A small network was shown many inputs. Here are its activations along a few directions, one row for each input.
Each table varies a few parts of the input and shows all the possible inputs, shuffled.
Descriptions start from the smaller parts, as in this example, which fits no table here: one of 8 places around a ring, together with either a single point or one of 11 places along a line or (one of 3 separate values, together with one of 6 places along a line).
Shared parts are said once, and a part with two or three values counts as separate values.
In the rows, zero is written as 128.

Other details of the inputs vary at random and push rows far along two fixed directions, the same in every table; ignore that.

A family of inputs:
r1: [150 141 149  96  92 134 102 119 107 140 154 105]
r2: [105 114 122 136 133 128 130 112 147 119 148 117]
r3: [133 134 135 118 138 145 134  98 134 106 119 116]
r4: [180 143 138 110  60 101  84 211  73 198 149 152]
r5: [111 136 103 138 161 135 168 132 152 114  89 147]
r6: [123 136 120 132 145 141 152 126 139 113  98 140]
r7: [ 97 126  98 145 132 128 148 131 151 128 112 133]
r8: [127 123 136 121 145 130 131  97 135 112 132 116]
r9: [188 146 133 135 130 100 109 187 101 171 127 180]
r10: [113 129 118 130 133 130 132 103 148 116 149 118]
r11: [135 104 184  78  44 141  65  93  81 138 195  48]
r12: [ 99 117 108 152 140 123 142 135 156 124 121 133]
r13: [112 132 128 115 123 143 142 106 135 115 120 113]
r14: [105 116 114 154 171 119 152 140 151 115  95 150]
r15: [106 123 112 135 141 128 147 132 139 118 101 136]
r16: [109 125 109 149 161 130 156 136 144 107  83 151]
r17: [130 114 170  86  56 150  84  90  87 123 167  62]
r18: [149 153  99 146 168 112 156 175 143 141  90 183]
r19: [174 147 132 113  33 101  76 208  77 212 173 141]
r20: [125 109 143 134 151 131 127 104 125 108 128 119]
r21: [149 127 114 164 182 104 146 175 129 138  96 186]
r22: [113 125 121 141 143 131 144 130 134 111  97 139]
r23: [127 124 137 123 145 129 131  97 135 113 132 118]
r24: [160 140 111 156 180 107 148 168 135 138  93 188]
r25: [115 117 117 154 184 115 153 131 148 115 103 155]
r26: [123 137 121 133 144 140 151 125 139 113  98 141]
r27: [129 129 124 136 164 122 143 117 143 118 116 142]
r28: [135 140 123 132 156 136 145 119 141 111 103 142]
r29: [176 157 123 118  91 109 112 208  95 187 129 170]
r30: [127 115 132 147 168 123 138 121 132 113 113 141]
r31: [113 129 117 129 134 130 131 103 147 117 148 117]
r32: [ 97 118  98 159 157 121 149 142 163 124 109 146]
r33: [ 97 126  99 147 131 128 149 131 152 128 114 133]
r34: [141 121 141 123 107 114 104 160 107 152 139 131]
r35: [104  98 162 106 121 145 112  57 124  99 160  68]
r36: [115 109 139 136 141 134 129 114 128 106 119 114]
r37: [135 115 181  77  37 151  69  87  76 130 181  53]
r38: [135 140 123 133 155 135 145 118 142 110 103 142]
r39: [120 114 126 142 166 120 142 125 138 119 118 138]
r40: [127 115 133 148 168 122 138 121 131 112 113 142]
r41: [151 140 148  95  91 135 102 119 106 140 155 104]
r42: [157 143 131 118  86 111  97 154 111 163 175 132]
r43: [115 116 115 153 184 117 153 132 148 115 103 154]
r44: [ 91 106 150  98  94 154 117  62 124  97 145  61]
r45: [101 136 111 127 116 143 144 108 145 123 133 111]
r46: [135 123 142 127 148 133 128  94 130 108 126 120]
r47: [132 159  84 155 154 111 157 174 154 143 109 179]
r48: [133 127 117 149 184 125 153 119 147 107  97 155]
r49: [136 128 114 166 169 106 144 182 133 135  88 182]
r50: [120 121 155  96 114 163 121  51 129  88 143  68]
r51: [155 155 123 112  82 120 101 157 108 167 165 130]
r52: [109 118 154  95 100 168 126  58 124  91 140  65]
r53: [114 110 140 136 141 134 128 114 129 107 119 116]
r54: [202 146 144 125  68  80  71 251  65 222 155 180]
r55: [126 142 117 129 154 131 148 121 145 116 108 140]
r56: [149 145 132 110  95 126 117 158 107 157 133 136]
r57: [ 93 102 144 112 107 147 111  63 138 103 176  68]
r58: [209 145 149 127  70  86  68 249  58 214 151 180]
r59: [158 129 154 102 100 123  97 119 102 145 163 109]
r60: [108 118 154  95 100 168 124  57 124  90 140  66]
r61: [ 86 101 143 115  95 149 110  71 139 107 165  63]
r62: [132 147 114 122  94 128 124 151 122 158 143 130]
r63: [100 142  90 149 147 132 168 133 161 122 106 144]
r64: [105 113 121 134 136 129 127 110 146 120 148 116]
r65: [106 124 114 137 141 127 147 131 140 118 101 136]
r66: [113 146 100 139 143 131 149 124 155 121 125 137]
Each input here is: one of 6 places around a ring, together with either one of 3 separate values or (one of 2 separate values, together with one of 4 places along a line).
The inputs of r63 and r19 match in every part but the place on the ring of 6. If r5 is changed in the same way as r63 into r19, which row does it become?
> r4
Which other rows does r27 become when the choice among 2 separate values takes its other values? List them by row number.
> r9
Which other rows does r11 become when the choice among 2 separate values takes its other values? List them by row number.
> r36
Which other rows does r63 become when the choice among 3 separate values takes its other values? List them by row number.
> r45, r62
Which other rows does r13 become when the place on the line of 4 takes its other values? List them by row number.
> r5, r29, r56
Which other rows does r52 become when the place on the ring of 6 takes its other values? List them by row number.
> r17, r21, r24, r36, r50

A family of inputs:
r67: [104 110 142 126 175 153 153  58 148  70 102 101]
r68: [153 135 128 127  89 107 100 176 103 176 156 143]
r69: [182 141 150 113 113 111 100 164  90 161 139 150]
r70: [153 133 130 130  89 107 100 183 100 174 148 146]
r71: [184 140 152 114 114 111 100 172  89 162 131 153]
r72: [ 58 111  79 182 224 135 200  98 202  67  64 151]
r73: [151 134 131 123  90 107 100 178 104 175 157 141]
r74: [ 92 118 100 171 243 139 201  91 182  60  45 162]
r75: [151 133 129 128  92 108 102 177 104 174 155 143]
r76: [ 92 101 161  92  75 158  96  38 124  98 189  33]
r77: [ 68 128 133  73  26 181 112  35 135 107 189  15]
r78: [123 105 186  82  94 165  94  31 103  83 166  42]
r79: [136 143  82 171 170  91 156 209 149 161  92 207]
r80: [186 143 147 120 115 110  99 168  92 161 138 155]
r81: [185 140 151 118 114 113  99 171  91 159 133 154]
r82: [ 88  97 165  86  76 160  98  38 122  96 181  29]
r83: [166 148 104 164 197  96 158 204 133 148  72 219]
r84: [ 60 110  81 178 221 135 201  99 200  72  65 150]
r85: [115 174  49 159 128 110 175 217 165 172  88 200]
r86: [ 92 119  99 171 247 138 200  91 188  59  53 162]
r87: [149 132 131 125  90 108 100 178 102 171 149 141]
r88: [132 166  98 112  44 128 114 179 121 182 157 130]
r89: [154 135 128 130  94 106 100 182 106 174 156 147]
r90: [ 73 103 122 135 151 149 149  65 165  78 124  89]
r91: [102 109 144 124 171 155 150  51 146  69 112  94]
r92: [124 107 181  83  98 161  98  32 106  90 167  46]
r93: [183 140 151 116 113 112 101 171  87 160 130 153]
What is each input in this table made of?
> one of 3 separate values, together with either a single point or (one of 2 separate values, together with one of 4 places along a line)
The inputs of r78 and r74 match in every part but the choice among 3 separate values. If r72 is changed in the same way as r78 into r74, which row does it become?
> r70
Which other rows does r78 become when the place on the line of 4 takes its other values? List them by row number.
> r80, r81, r86
Which other rows does r84 become when the choice among 2 separate values takes its other values? List them by row number.
> r67
Start at r76 and move only the place on the line of 4, one step at a time. The first step leads to r89. Which rows follow, in order?
> r90, r72
